Questions about the row below.
1) What is the entry just left of -5.66?
2) What is the entry just right of the smallest entry?
3) What is the entry just right of 2.85?
4) What is the entry just left of -3.20?
5) What is the entry just right of the largest entry?
6) What is the entry just left of 2.85?
[-5.40, -3.66, 0.12, -5.66, -3.20, -2.10, 2.85, 2.89, -0.48, -3.35, -6.33, -2.89]
1) 0.12
2) -2.89
3) 2.89
4) -5.66
5) -0.48
6) -2.10

W =
[[  13.9   60.2  100.3  202.7  -58.4  -39.5  296.7  298.2  -52.8  -96.9
   155.0  194.2   10.1    2.9  182.5  -34.5]
 [-113.7  292.1  294.1  135.5  -92.3   40.8  221.9  202.0   85.2  -22.8
   -37.5  188.4  -49.9  -42.5   -3.1  209.2]
 [  47.6  262.3  213.1  223.6 -118.5 -115.6  -48.6  122.4  108.2  213.2
   194.4   44.9  -33.4  -76.5  173.6   22.8]
 [ 165.7  105.7  277.2  250.0  285.8  185.2  -71.4  232.7  169.1  145.3
    57.4    4.4  183.9  144.3  216.9 -123.4]
 [  96.5  166.3 -143.8 -134.0  -85.6  257.9 -120.4  -60.2   44.7   29.4
   -92.0  283.0   16.4   11.7  -61.5  251.2]
 [  -7.6  154.0  291.9  240.8   78.4  -39.5 -152.0  114.1  -43.0  288.6
   226.5   55.2   70.7  -14.3  -44.5  269.3]]
Which number is the entry just right of the largest entry? -52.8
The third entry in reading order -> 100.3
Which number is the entry just right of the smallest entry? 114.1
Which number is the entry just left of 269.3? -44.5
Which number is the entry just right of 213.1? 223.6
The 3rd smallest entry: -134.0
The entry just right of 173.6 -> 22.8
The second largest entry is 296.7
The minimum -> -152.0
The 1st entry in reading order: 13.9
The entry just right of 285.8: 185.2
The 3rd largest entry: 294.1
The entry just right of -120.4 -> -60.2
The second entry in reading order -> 60.2
The entry just right of 70.7: -14.3
The entry just right of -85.6 -> 257.9

Read these off the row that follows.
1) Report the first entry from the right.
2) Report the entry just left of the centre entry.
3) Report the 3rd entry from the end.
4) Report the 1st entry from the left.
5) Report the entry just right of -0.13.
6) Report the second entry from the right.
7) Report the maximum.
8) Report the 2nd entry from the left.
[-0.06, 0.04, 0.00, 0.14, -0.13, -0.09, 0.02, -0.02, -0.02, 0.04, -0.01, 0.07, -0.01, -0.02, 0.00]
1) 0.00
2) 0.02
3) -0.01
4) -0.06
5) -0.09
6) -0.02
7) 0.14
8) 0.04

[[0.97, 0.09, -0.41, -0.39, 0.28, 0.04, 0.73, 0.13, -0.18, 0.77, 0.99, 0.08, 1.39, -0.71, -0.08], [0.20, 0.26, 0.00, 0.10, 0.33, -0.20, -0.10, -0.93, 0.04, -2.24, -0.35, 1.87, -0.87, -0.01, 0.23], [0.16, -0.28, 0.14, 0.72, 1.04, 0.54, 1.41, 0.48, -0.07, 0.33, 0.38, 0.27, 0.04, -0.35, -0.35], [-1.22, -1.16, -0.92, 0.24, 0.10, -1.45, -0.51, 0.68, 0.91, -0.01, 0.35, -0.24, 0.26, -0.98, 1.89], [0.61, 1.13, 0.59, 0.47, 0.08, -0.27, -0.75, 0.18, -0.32, 0.31, -0.11, -0.28, 0.94, 0.73, -0.83], [0.13, 1.23, -0.75, -0.48, -0.94, -1.76, -0.74, 0.01, 1.71, 0.63, 0.26, -1.59, -1.12, 0.97, -0.94], [1.02, 0.68, -0.44, 1.94, 0.16, 0.89, 0.91, -0.29, -0.22, -0.08, 0.44, -0.14, -0.31, -0.09, -0.72], [-0.18, -0.12, 0.73, 0.49, -0.49, -2.26, -0.59, 0.62, -0.49, 1.23, -0.71, 0.12, 1.37, 1.42, 0.05], [0.07, -1.34, -0.61, -1.17, -0.23, 1.19, -0.37, -0.70, -0.94, 0.29, 0.40, 0.17, -1.02, -1.53, 1.21], [-0.78, -0.11, 1.40, 0.26, 0.35, -1.43, -0.47, -0.39, 1.63, -1.24, -1.28, 0.17, -0.86, 1.35, 0.16], [0.27, 0.07, -0.49, -0.11, -1.04, 0.42, 0.63, 0.20, -0.05, 0.89, 0.47, -0.98, -0.37, 0.35, -0.74], [-0.98, -0.13, -0.14, 0.92, 0.14, 0.28, 0.38, 0.96, 0.66, -0.34, 0.05, -0.22, -0.19, -0.09, -0.12], [-0.89, -0.06, 0.44, 0.86, 0.42, 1.28, 0.08, -0.03, 5.77, 0.55, -0.51, 0.13, -0.29, 0.26, -0.19]]
The entry just right of the centre entry: -0.22
Find the largest entry.
Answer: 5.77
The fifth entry in reading order is 0.28
Find the entry just left of the largest entry.
Answer: -0.03
Find the entry just left of the centre entry.
Answer: 0.91
The 2nd smallest entry -> -2.24
The entry just right of 0.77 is 0.99
Find the third largest entry.
Answer: 1.89
The first entry in reading order: 0.97
The fourth entry in reading order is -0.39
The entry just left of -1.28 is -1.24
Find the entry just left of -1.59.
Answer: 0.26
Find the entry just right of the largest entry.
Answer: 0.55
Find the entry just right of 0.94.
Answer: 0.73
The entry just right of the smallest entry is -0.59

Questions about the row below.
1) Give the entry just left of 1.14.
2) Give the entry just right of 1.14.
3) Give the entry just right of 1.89.
[ 5.78 -4.88 -1.83  5.26  5.49 -3.21 -4.88  1.95  4.60  1.89  1.14 -2.87]
1) 1.89
2) -2.87
3) 1.14
